These are the activations of a small neural network, seen along a few directions. Each row is one input.
Each table varies a few parts of the input and shows all the possible inputs, shuffled.
Descriptions start from the smaller parts, as in this example, which fits no table here: one of 4 places along a line, together with either a single point or one of 11 places along a line or (one of 2 separate values, together with one of 8 places around a ring).
Shared parts are said once, and a part with two or three values counts as separate values.
(in the rows, 128 means zero)

Other details of the inputs vary at random and push rows far along two fixed directions, the same in every table; ignore that.

A family of inputs:
r1: [138 145 133 131 112 118 136 122 107 128 136 135]
r2: [108  86 138 141 144 138 130 135 128 120 141 136]
r3: [151 153 132 134 121 130 121 119 125 127 134 125]
r4: [136 145 138 134 110 120 136 129 110 134 131 139]
r5: [118  89 128 128 145 125 123 118 148 136 136 120]
r6: [134 146 139 125 114 126 117 120 119 143 118 122]
r7: [117  85 133 137 141 117 133 136 140 127 139 143]
r8: [148 154 137 136 121 130 119 126 128 132 128 130]
r9: [121  86 127 136 145 119 139 127 137 125 144 141]
r10: [127 143 139 131 120 139 125 119  97 124 129 118]
r11: [138 144 134 130 113 116 133 123 106 126 133 136]
r12: [116  89 134 129 148 124 118 125 149 138 127 127]
r13: [120  86 129 133 147 114 134 128 136 121 141 142]
r14: [129  94 132 138 147 126 116 135 158 125 140 130]
r15: [ 72 179  34 101 117 146 130 173 151  85  87 126]
r16: [148 153 136 138 116 131 121 127 129 133 132 126]
r17: [118  86 133 137 144 117 134 134 139 127 136 146]
r18: [134 145 138 132 113 122 130 126 112 140 125 129]
r19: [118  87 128 132 146 118 131 126 140 130 140 128]
r20: [135 147 138 128 113 129 123 118 121 147 121 121]
r21: [138 147 133 124 119 128 123 110 117 141 123 120]
r22: [150 154 133 133 124 128 119 119 125 126 132 126]
r23: [135 145 137 134 113 124 133 125 113 141 124 129]
r24: [135 146 139 131 117 120 128 125 111 137 120 132]
r25: [118  89 129 126 146 123 121 119 148 135 137 120]
r26: [106  89 140 132 147 145 114 125 138 131 131 118]
r27: [110  86 134 137 146 136 130 128 125 114 146 132]
r28: [116 164  81  75 128 174 157 174 147  82 100 107]
r29: [136 147 136 121 120 123 118 111 116 137 120 120]
r30: [136 146 135 121 117 123 117 113 116 137 123 118]
r31: [131  95 126 138 149 127 122 127 157 122 147 125]
r32: [137 146 138 135 115 121 136 127 109 134 127 143]
r33: [131  95 130 141 149 131 121 132 159 129 140 132]
r34: [112 156  81  72 120 147 171 179 144 105  86 121]
r35: [136 145 137 133 116 124 133 124 112 142 122 131]
r36: [131  95 128 135 153 124 117 127 155 118 142 129]
r37: [135 146 138 132 118 122 131 124 111 140 121 132]
r38: [137 148 134 123 121 126 121 111 116 139 122 121]
r39: [147 154 137 136 116 130 118 128 129 132 132 126]
r40: [ 98 166  90 160 114 115  85 111 113 114 129 131]
r41: [137 145 133 130 116 121 134 118 110 135 129 125]
r42: [149 153 133 132 119 127 118 121 126 126 137 122]
r43: [120  86 127 136 142 118 139 128 138 125 146 139]
r44: [137 144 134 127 116 117 128 120 108 132 126 126]
r45: [118  89 132 131 146 128 123 123 150 143 129 127]
r46: [137 145 135 127 120 118 129 118 108 131 124 128]
r47: [138 145 137 136 112 123 138 127 110 135 128 142]
r48: [149 153 134 131 120 125 116 122 124 123 134 123]
r49: [107  87 139 138 147 140 125 132 130 126 135 125]
r50: [120  87 128 135 147 117 137 127 137 123 142 142]
r51: [119  95 138 142 150 148 113 134 147 117 142 123]
r52: [126 145 140 125 120 145 114 112 106 129 125 111]
r53: [135 148 139 126 119 128 120 117 119 145 117 125]
r54: [138 145 132 130 118 122 133 117 109 136 127 127]
r55: [115 158  76  70 126 147 175 170 141 101  89 120]
r56: [ 93 101  76  70 149 153 164 179 184 108  96 115]
r57: [148 154 139 135 120 128 116 127 127 129 127 130]
r58: [137 145 137 136 110 122 138 128 111 135 131 139]
Each input here is: one of 2 separate values, together with either a single point or (one of 4 places along a line, together with either a single point or one of 6 places around a ring).
The inputs of r34 and r44 match in every part but the choice among 2 separate values. If r56 is changed in the same way as r34 into r44, which row does it become? -> r25
The inputs of r14 and r48 match in every part but the choice among 2 separate values. If r12 is changed in the same way as r14 into r48, which row does it become? -> r29
Which other rows does r26 become when the place on the line of 4 takes its other values? List them by row number. -> r2, r49, r51
Which other rows does r5 become when the place on the line of 4 takes its other values? List them by row number. -> r31, r41, r43
Which other rows does r23 become when the place on the ring of 6 takes its other values? List them by row number. -> r18, r24, r34, r35, r37

A family of inputs:
r59: [176 186 153 147  99 127 101  95 113 143 140 108]
r60: [156 198 104  87 117 145 137 141 140 109 107 106]
r61: [136  18 163 150 184 101 116 103 165 153 168 129]
r62: [160 199 114  93 111 144 128 139 136 110 100 118]
r63: [154 160 180 133  99 114 130  93  61 152 123 138]
r64: [116 199  86  92 109 149 137 143 105  98 102 111]
r65: [ 73  54  64 109 181 117 132 150 195 105 125 126]
r66: [135 173 116  84 102 166 170 156 112 123 105 116]
r67: [124 180 130 161  90 119  98  89  72 136 134 119]
r68: [ 74  49  70 113 179 117 125 151 197 104 117 138]
r69: [ 96  97  86  61 138 154 198 173 151 106  98 114]
r70: [120 108 171 187 130 112  67  93 100 140 159 134]
r71: [147 103 199 189 137 121  66  89 110 140 171 128]
r72: [126 112 162 194 126  83  61  83 114 158 154 142]
r73: [156 184 162 153  97 150 103 102  94 136 145 117]
r74: [110 191  91 107  98 160 136 147 113 111 108 118]
r75: [ 70  44  74 115 174 148 136 156 184  93 134 115]
r76: [ 99  29 135 167 177 103  81 121 181 135 158 138]
r77: [123 105  85  54 153 147 179 181 180 104  89 124]
r78: [103 189  84 101 106 139 130 142 102  98  91 129]
r79: [153 162 176 132 102 113 135  89  61 154 133 126]
r80: [124 197  84 102  98 146 135 147 136 123 103 119]
r81: [141 179 134  87 102 151 153 158 100 117  99 119]
r82: [ 94  63  85  87 186 163 149 168 194  78 128 109]
r83: [144 189 134 156 101 121  97 112 107 148 120 129]
r84: [100  12 164 153 165 122 137 112 144 154 163 140]
r85: [ 79 125  46  89 136 144 152 172 182 106  99 125]
r86: [110 193  94 112 106 158 134 156 112 108  96 121]
r87: [147 104 156 204 127  84 106 103 105 128 185 171]
r88: [142 173 115  82 102 157 169 148 106 117 104 105]
r89: [159 170 165 133  98 114 140 113  94 169 112 135]
r90: [103  24 127 201 167  78 117 120 151 116 188 178]
r91: [148 103 181 173 144 125  78  85 113 132 162 131]
r92: [173 186 169 150 102 122  86 107 112 142 134 122]
r93: [134 200  89  98 109 129 128 134 123 116 104 114]
r94: [183 183 151 160  99 115 135 126  98 111 158 155]
r95: [158 168 161 127  90 116 143 106  96 171 124 132]
r96: [ 88  42 102 118 189 167 138 171 201  93 131 121]
r97: [ 94 104 100  61 138 150 186 188 148 103  89 126]
r98: [143 184 115  72 110 153 169 150 100 111 100 109]
r99: [ 97  23 110  90 187 147 160 164 179 101 123 131]
r100: [120 185 135 165  87 126  96  95  74 143 135 130]
r101: [ 87  17 110 106 190 157 165 177 188 111 125 128]
r102: [127  33 153 172 175 125  93 107 190 145 177 129]
r103: [110 105 165 210 131 106  70  81  93 154 158 142]
r104: [161 182 116  85  99 139 162 141 122 134 103 108]
r105: [ 97 191  90 106 100 141 127 155 105 101  93 124]
r106: [119  14 174 152 169  92 119 115 161 160 154 145]
r107: [142 110 164 184 135  92  65  74 116 154 156 141]
r108: [105 116  75  77 148 176 161 174 176  79 111  99]
r109: [135  91 196 174 129 112 118  91  89 169 149 142]
r110: [121 197  78 109  94 126 131 132 121 122 100 114]
r111: [110 100  79  57 139 139 196 173 174 118  94 115]
r112: [158  91 195 162 131  84 107  74 103 175 149 148]
r113: [101 189  78  99 111 139 137 140 104  99 100 116]
r114: [191 167 173 159  93  99 153 118  73 136 158 163]
r115: [175 171 170 141  93 123 123 100  98 170 137 126]
r116: [157 184 130  85 101 135 150 155 122 131  95 121]
r117: [131 201  78  95  97 140 137 143 131 116  99 108]
r118: [136 188 137 172  97 106  89  98  95 156 122 135]
r119: [178 167 171 152  86  89 166 116  66 142 149 169]
r120: [154  91 187 157 136  85 115  75 106 175 156 135]
r121: [128  14 166 164 182 113 117 119 174 160 158 138]
r122: [ 92  29 137 167 179 117  86 107 151 120 159 140]
r123: [117 126  78  84 154 165 155 186 200  98  97 115]
The inputs of r103 and r101 match in every part but one. If r100 is changed in the same way as r103 into r101, which row does it become? -> r66
The inputs of r94 and r87 match in every part but one. If r96 is changed in the same way as r94 into r87, which row does it become? -> r86
What do these inputs look like to the network? -> one of 5 places along a line, together with either a single point or (one of 2 separate values, together with one of 6 places around a ring)
Which other rows does r78 become when the place on the line of 5 takes its other values? List them by row number. -> r63, r91, r99, r122
Which other rows does r63 become when the choice among 2 separate values takes its other values? List them by row number. -> r112
Which other rows does r62 become when the place on the ring of 6 takes its other values? List them by row number. -> r59, r60, r92, r102, r123
Which other rows does r95 become when the place on the line of 5 takes its other values? List them by row number. -> r80, r85, r102, r115
